Each row below holds a small network's activations on one input, seen along a few directions.
In each table, some parts of the input vary, and every possible input appears once, in random order.
Descriptions start from the smaller parts, as in this example, which fits no table here: one of 4 places along a line, together with either a single point or one of 9 places around a ring or (one of 3 separate values, together with one of 5 places around a ring).
Shared parts are said once, and a part with two or three values counts as separate values.

Other details of the inputs vary at random and push rows far along three fixed directions, the same in every table; ignore that.
These rows show it; all are for the same input, with only those details redrawn:
[-10  19 -39  28  10  50 -18 -86   1 -54  -8]
[ 6 26 -3 28 30 19 -4 -2 29 45  8]
[-46  56   6  11  57  14 -29  -4  -6   0  49]
[  7   4 -26  34 -11   5  28 -29  36  11  -2]
[ 23  -6 -26  40 -22   0  41 -21  51  32 -13]
[ 10  -2 -33  36 -21   4  35 -38  38   1  -7]
[  3   4 -26  34 -13   0  31 -30  35   6   2]
[-37  62  21  13  73  12 -33  26   3  42  53]

Rows:
row 1: [ 38 -26  18  24  13  10  -6  24  20  47 -25]
row 2: [-12  19 -18  27   7   6  14 -25  23   0  15]
row 3: [ -8  14 -30 -18   2  39 -36 -62 -43 -91 -37]
row 4: [ -1  71 -15  15  64  68 -83 -52 -20  -3  -5]
row 5: [-10 -19   0 -22  -7  -6  31  -6 -14 -37  16]
row 6: [ -7  18  41 -12  81  -9 -26  64 -16  54  27]
row 7: [ 30   1   6 -13  21  83 -74 -23  -8   4 -48]
row 8: [-55  65  -2 -10   9 -17  -5   6  -3   2  42]
row 9: [ -9   9   2  -7   1 -59  29  42  -6  -8  22]
row 10: [-46  28  10 -39  14 -39  -1  23 -37 -28  30]
row 11: [14 19 -1 17  5 38 12 -1 37 51  7]
row 12: [ 35 -17   6   6 -31  -7   6  21  21  44 -43]
row 13: [ 20   1  52 -11  50  36 -41  43  -3  77   7]
row 14: [-55  33  20 -12  24 -46 -19  25 -41 -44  57]
row 15: [ 40  -7   6 -19   9  30 -11  35  20  44 -37]
row 16: [-34   1  31   0  34 -30 -10  42 -25  16  46]
row 17: [ 10 -14  19   5   7  35 -15  17  -7  16   0]
row 18: [ 15 -34  -7  26 -16   0  11  -6   2 -11 -15]
row 19: [ 58 -39 -17   9 -43 -59  65  24  33  44 -35]
row 20: [-20  -8  19 -14  -7 -18  26  29  -1 -17  33]
row 21: [  2 -31 -13  12 -21 -17  30 -20   4 -48  -8]
row 22: [ 14 -25  -7 -11 -56 -57  51  16  19  17 -21]
row 23: [-36 -15  16 -11 -24 -27  33  16  -8 -41  44]
row 24: [ 20 -16   4  11 -16 -42  15  30   0  42  -2]
row 25: [-58  17  18 -42  -4 -34   3  36 -17 -42  50]
row 26: [-18 -12 -11 -10 -45 -31  14 -12 -21 -27  -4]
row 27: [ -9 -11  21 -28 -15 -18   2  32   6  25  12]
row 28: [ 36 -16  -4  10  39  61 -55 -53 -18 -15 -48]
row 29: [ 37  -4 -19  -1 -10  50 -39 -49 -10 -24 -70]
row 30: [-25 -28  -3 -23 -57 -41  36  17   0 -13  20]
row 31: [ 68 -50  -1  10 -33   3  59  34  49  56 -42]
row 32: [  3  -1  38  -8  36  31 -32  36 -18  50  17]
row 33: [-11  -5 -11  10 -24 -34   8   0 -20 -34  11]
row 34: [-46  17  15 -51  17 -22  -3  32 -26 -25  40]
row 35: [ 31 -34 -14  -4 -17  48  -4 -60  -7 -39 -37]
row 36: [ -1   9 -11  -3  21  29 -59 -66 -48 -62 -17]
row 37: [ 36 -26  -3 -20 -23  18  -3  -5  18  22 -40]
row 38: [-22  32 -38  -8 -14  58 -25 -75   3 -55  -6]
row 39: [ 31  -8  17  -7   7  44 -39  35   9  59 -30]
row 40: [-44  -7 -12  -6  -1 -37  31  -9 -25 -89  34]
row 41: [ 40   5  22  -1  28 -17 -18  39   6  72 -16]
row 42: [ 18 -57 -15  19 -46 -31  47 -26  16 -20 -19]
row 43: [ 11 -17  -8  -8 -36  -8   0 -25  -7 -10 -33]
row 44: [-16  18  27  -9   5 -23 -16  59 -13  40  12]
row 45: [-20 -12 -25   0 -48 -62  43 -22 -11 -81  13]
What do these inputs look like to the network?
> one of 5 places around a ring, together with either a single point or (one of 2 separate values, together with one of 4 places along a line)
Changing only the place on the ring of 5 turns row 25 into row 21. The same change can be made to row 30. Which row results?
> row 16
Changing only the place on the ring of 5 turns row 32 into row 26. The same change can be made to row 23. Which row results?
> row 12
Change only the choice among 2 separate values in row 24. List by row number the other rows that result.
> row 33
Change only the choice among 2 separate values in row 10. List by row number the other rows that result.
> row 3
Change only the place on the ring of 5 in row 18. List by row number the other rows that result.
> row 17, row 33, row 39, row 44
